These are the activations of a small network on made-up records, seen along a few directions, one row for each record.
After each row come some of the record's fields: J, K, Z, Y.
Not every record has every field; a missing one is left out.
Other fields move the rows too, some of them a lot.
In the rows, 500 means zero.
Random noise pushes rows far along 2 fixed directions. That doesn't count. These rows show it; they differ only by the noise:
[588 617 503 540 403 416 451 434 454 386 576 515 490 479 480 401 488 356
 451 491 439 500 493]
[464 544 554 447 569 541 487 405 499 595 531 460 296 417 440 552 634 588
 447 465 561 607 415]
[565 635 480 568 401 409 415 404 478 371 565 582 464 520 474 324 487 332
 445 489 433 504 505]
[566 587 529 500 450 454 480 441 455 452 570 466 450 440 471 482 529 432
 452 485 476 528 465]

[537 610 516 576 458 391 414 492 513 295 556 508 537 621 565 298 415 301
 470 561 374 417 613]  J=j5
[486 629 520 549 486 389 471 452 485 424 624 367 425 588 562 463 522 422
 432 521 443 519 552]  J=j2
[610 518 506 541 419 439 537 540 431 437 585 395 569 454 474 612 465 436
 464 501 500 509 484]  J=j1
[490 505 475 492 485 543 438 467 498 439 494 621 519 521 501 371 497 519
 527 463 476 539 557]  J=j5 K=k2 Z=z1 Y=y2
[388 554 490 545 571 579 376 381 573 615 471 683 241 499 394 384 666 554
 467 421 541 645 441]  J=j5
[418 513 566 471 648 450 568 509 535 611 497 297 363 537 571 584 539 632
 440 542 543 539 551]  J=j3 K=k2 Z=z2 Y=y1
[560 397 572 427 534 484 622 601 405 557 553 299 616 337 534 765 469 587
 491 534 467 486 484]  J=j3 K=k1 Z=z1 Y=y3
[502 467 516 502 497 498 549 455 505 488 486 519 516 464 517 507 465 517
 510 526 497 505 467]  J=j4 K=k1 Z=z1 Y=y3
[600 663 483 596 382 347 461 552 461 290 565 486 598 558 567 356 427 299
 457 536 390 451 594]  J=j5
[386 547 586 522 616 461 523 469 624 551 380 489 414 700 609 353 433 597
 495 528 533 443 661]  J=j5
[372 643 451 644 508 398 301 388 532 460 612 536 293 640 533 252 603 428
 452 465 485 583 559]  J=j3 K=k1 Z=z1 Y=y3
[611 534 543 426 440 512 532 579 399 488 637 325 543 366 524 655 567 536
 532 478 489 525 471]  J=j5 K=k1 Z=z2 Y=y4
[462 420 489 540 504 534 533 461 529 482 453 589 536 495 505 455 454 533
 552 502 533 529 495]  J=j4 K=k1 Z=z1 Y=y3
[489 495 569 490 555 411 515 530 484 515 564 283 510 545 588 531 462 491
 485 557 478 458 569]  J=j2 K=k1 Z=z2 Y=y4
[679 477 475 478 338 446 572 605 445 394 489 494 732 426 542 541 381 370
 505 555 363 398 558]  J=j3
[485 406 454 491 494 500 559 524 530 527 344 711 635 596 477 467 371 508
 519 498 491 368 550]  J=j1 K=k1 Z=z2 Y=y4
[585 647 524 600 374 384 450 470 427 305 714 361 560 509 527 382 456 298
 499 516 441 484 528]  J=j2 K=k2 Z=z2 Y=y1
[553 577 379 624 368 495 356 430 557 350 475 713 482 577 461 228 479 285
 486 473 436 547 510]  J=j4
[384 547 539 544 557 549 423 379 515 551 569 481 284 514 421 458 599 535
 461 467 564 640 476]  J=j2 K=k2 Z=z1 Y=y2
[470 503 445 585 479 392 484 448 541 416 484 621 541 657 514 345 380 381
 476 546 438 412 555]  J=j3 K=k1 Z=z2 Y=y4
[458 429 443 455 529 676 436 409 560 640 406 770 355 431 362 486 606 590
 531 447 554 586 356]  J=j4 K=k1 Z=z2 Y=y4
[467 455 471 472 469 609 453 443 521 505 440 641 422 425 410 441 572 498
 545 472 528 563 420]  J=j4
[445 473 438 495 604 606 452 405 571 648 440 649 313 485 374 507 609 576
 443 447 594 610 369]  J=j1 K=k2 Z=z2 Y=y1
[436 422 476 451 547 610 490 392 519 594 437 640 351 438 363 556 639 561
 463 459 561 610 407]  J=j2
[554 472 487 568 464 452 523 455 466 446 514 539 564 462 484 490 450 415
 473 492 472 560 492]  J=j1 K=k1 Z=z1 Y=y3
[418 551 452 610 468 345 510 472 603 393 361 645 586 759 649 161 354 345
 505 563 390 397 681]  J=j3 K=k1 Z=z2 Y=y4
[570 450 588 395 564 526 617 576 447 560 613 210 545 350 524 750 528 590
 482 551 511 515 411]  J=j3 K=k2 Z=z2 Y=y1
[526 451 508 477 486 511 543 581 474 499 401 504 602 449 501 557 458 508
 496 478 459 463 535]  J=j3
[498 591 554 580 464 477 434 448 495 371 582 483 484 557 507 372 493 383
 519 503 518 526 530]  J=j4 K=k2 Z=z1 Y=y2
[238 428 559 400 805 598 578 429 637 820 395 430 226 553 518 595 641 849
 477 478 691 634 486]  J=j3 K=k2 Z=z2 Y=y1
[654 395 600 369 495 555 664 592 336 557 622 218 642 264 501 848 539 629
 494 498 515 570 424]  J=j2 K=k2 Z=z1 Y=y2
[542 525 503 476 450 470 501 520 444 393 537 446 536 472 517 502 491 423
 510 549 442 459 533]  J=j2
[575 431 438 468 479 578 450 541 448 519 524 571 558 410 377 626 523 507
 469 473 499 481 403]  J=j1
[492 488 578 465 547 574 561 502 537 560 436 500 485 447 477 526 510 563
 557 498 528 486 479]  J=j4 K=k2 Z=z2 Y=y1
[358 435 661 422 719 578 604 480 551 794 448 269 288 466 575 664 659 771
 518 499 616 637 502]  J=j5 K=k1 Z=z1 Y=y3
[368 364 524 440 605 623 609 477 606 723 223 687 462 535 458 522 490 656
 546 447 563 489 496]  J=j4 K=k1 Z=z2 Y=y4
[375 456 606 396 685 540 585 497 574 688 388 431 409 541 577 555 568 686
 481 508 540 502 566]  J=j5 K=k1 Z=z2 Y=y4
[513 519 543 502 525 438 547 566 490 478 538 355 564 540 623 527 407 570
 486 532 488 456 604]  J=j5 K=k1 Z=z1 Y=y3
[482 447 452 425 495 619 489 453 527 565 498 553 431 452 464 532 544 575
 539 486 559 567 408]  J=j4 K=k1 Z=z2 Y=y4
[483 667 402 605 432 439 323 419 526 375 609 676 388 616 504 223 540 381
 471 492 448 551 523]  J=j5 K=k1 Z=z2 Y=y4
[537 428 486 500 461 540 545 495 535 515 374 623 586 478 457 528 446 496
 519 494 507 444 445]  J=j4
[416 511 460 575 492 396 516 459 596 426 369 644 576 707 606 205 379 390
 513 544 420 416 633]  J=j3 K=k1 Z=z2 Y=y4
[472 508 444 575 459 489 409 451 588 418 387 753 556 611 497 237 412 339
 538 508 418 411 548]  J=j4 K=k1 Z=z2 Y=y4
[583 570 403 553 388 459 428 542 515 410 524 593 612 574 561 353 423 344
 544 518 388 458 556]  J=j5 K=k1 Z=z2 Y=y4
[432 464 583 420 593 514 637 536 558 636 333 499 480 525 584 544 477 633
 547 539 485 439 570]  J=j5 K=k1 Z=z2 Y=y4
[534 452 388 546 442 508 479 509 526 424 480 602 572 471 445 441 447 419
 509 515 492 501 428]  J=j3 K=k2 Z=z2 Y=y1
[607 414 479 483 396 537 517 574 458 413 482 533 668 403 441 557 410 453
 556 509 485 408 450]  J=j4

Which values does each new row have?
[473 528 476 553 490 516 462 479 568 418 348 700 542 599 483 299 430 405
 535 462 501 434 550]  J=j4 K=k2 Z=z2 Y=y1
[470 443 495 456 535 611 477 471 513 558 478 554 430 437 396 585 549 598
 530 448 605 512 406]  J=j4
[600 358 463 423 479 584 580 581 410 545 472 462 584 311 383 780 560 512
 462 480 527 557 372]  J=j1
[377 382 443 424 580 620 535 482 587 641 289 770 465 544 472 446 515 630
 567 490 552 482 462]  J=j4 K=k1 Z=z2 Y=y4
[609 611 539 571 410 393 452 562 437 375 608 417 568 474 520 465 473 350
 504 517 402 445 553]  J=j5
[466 489 486 479 527 464 502 544 528 541 428 561 494 529 513 499 465 506
 495 536 439 405 543]  J=j3 K=k1 Z=z2 Y=y4
[649 466 429 489 337 568 493 509 447 406 503 571 647 391 448 508 493 372
 508 461 436 520 419]  J=j4
[517 585 673 463 553 425 602 597 431 444 557 194 554 524 634 619 461 543
 496 531 539 472 599]  J=j5 K=k2 Z=z1 Y=y2
[594 410 532 453 431 505 610 590 507 500 359 515 711 493 547 540 342 505
 541 529 467 365 584]  J=j4
[442 423 513 445 621 652 525 477 571 598 446 572 435 507 501 514 570 691
 522 502 572 605 463]  J=j5 K=k2 Z=z1 Y=y2
[665 434 473 468 392 533 587 551 440 410 466 542 653 383 463 626 468 427
 518 529 467 465 440]  J=j4
[602 514 456 528 359 497 489 528 458 417 560 512 610 484 490 500 438 399
 564 474 485 485 480]  J=j4 K=k1 Z=z2 Y=y4
[410 386 581 364 606 594 635 562 527 680 359 480 536 475 512 669 463 726
 581 479 585 395 490]  J=j4 K=k1 Z=z2 Y=y4
[550 447 535 519 525 461 575 515 452 501 574 380 584 447 532 641 452 547
 490 503 522 509 490]  J=j1 K=k1 Z=z1 Y=y3
[362 435 427 470 569 659 408 380 606 634 380 815 317 526 420 409 625 591
 559 471 582 602 407]  J=j4 K=k1 Z=z2 Y=y4
[487 488 515 502 471 395 606 544 510 435 389 563 642 580 582 452 352 463
 531 533 436 343 633]  J=j3 K=k1 Z=z2 Y=y4
[508 348 465 402 536 635 549 524 524 585 391 572 552 387 426 596 486 578
 562 497 554 507 417]  J=j4 K=k2 Z=z2 Y=y1
[741 521 431 582 300 387 503 581 387 235 576 573 788 461 459 484 361 214
 472 549 367 390 512]  J=j1
[498 562 326 636 412 531 238 382 521 396 580 838 405 563 314 258 551 338
 453 440 476 547 420]  J=j1
[600 603 383 639 391 382 374 497 503 331 581 608 580 567 461 333 419 256
 484 523 423 445 499]  J=j1 K=k2 Z=z2 Y=y1
[639 590 524 535 419 381 518 555 442 376 612 341 661 529 571 465 399 363
 483 508 426 414 563]  J=j5 K=k2 Z=z2 Y=y1
[525 424 509 444 599 542 554 508 479 668 523 381 440 373 434 707 602 604
 474 471 565 598 407]  J=j1 K=k2 Z=z2 Y=y1
[602 414 510 435 413 576 568 548 414 492 500 417 581 309 407 686 527 474
 543 466 540 541 394]  J=j4
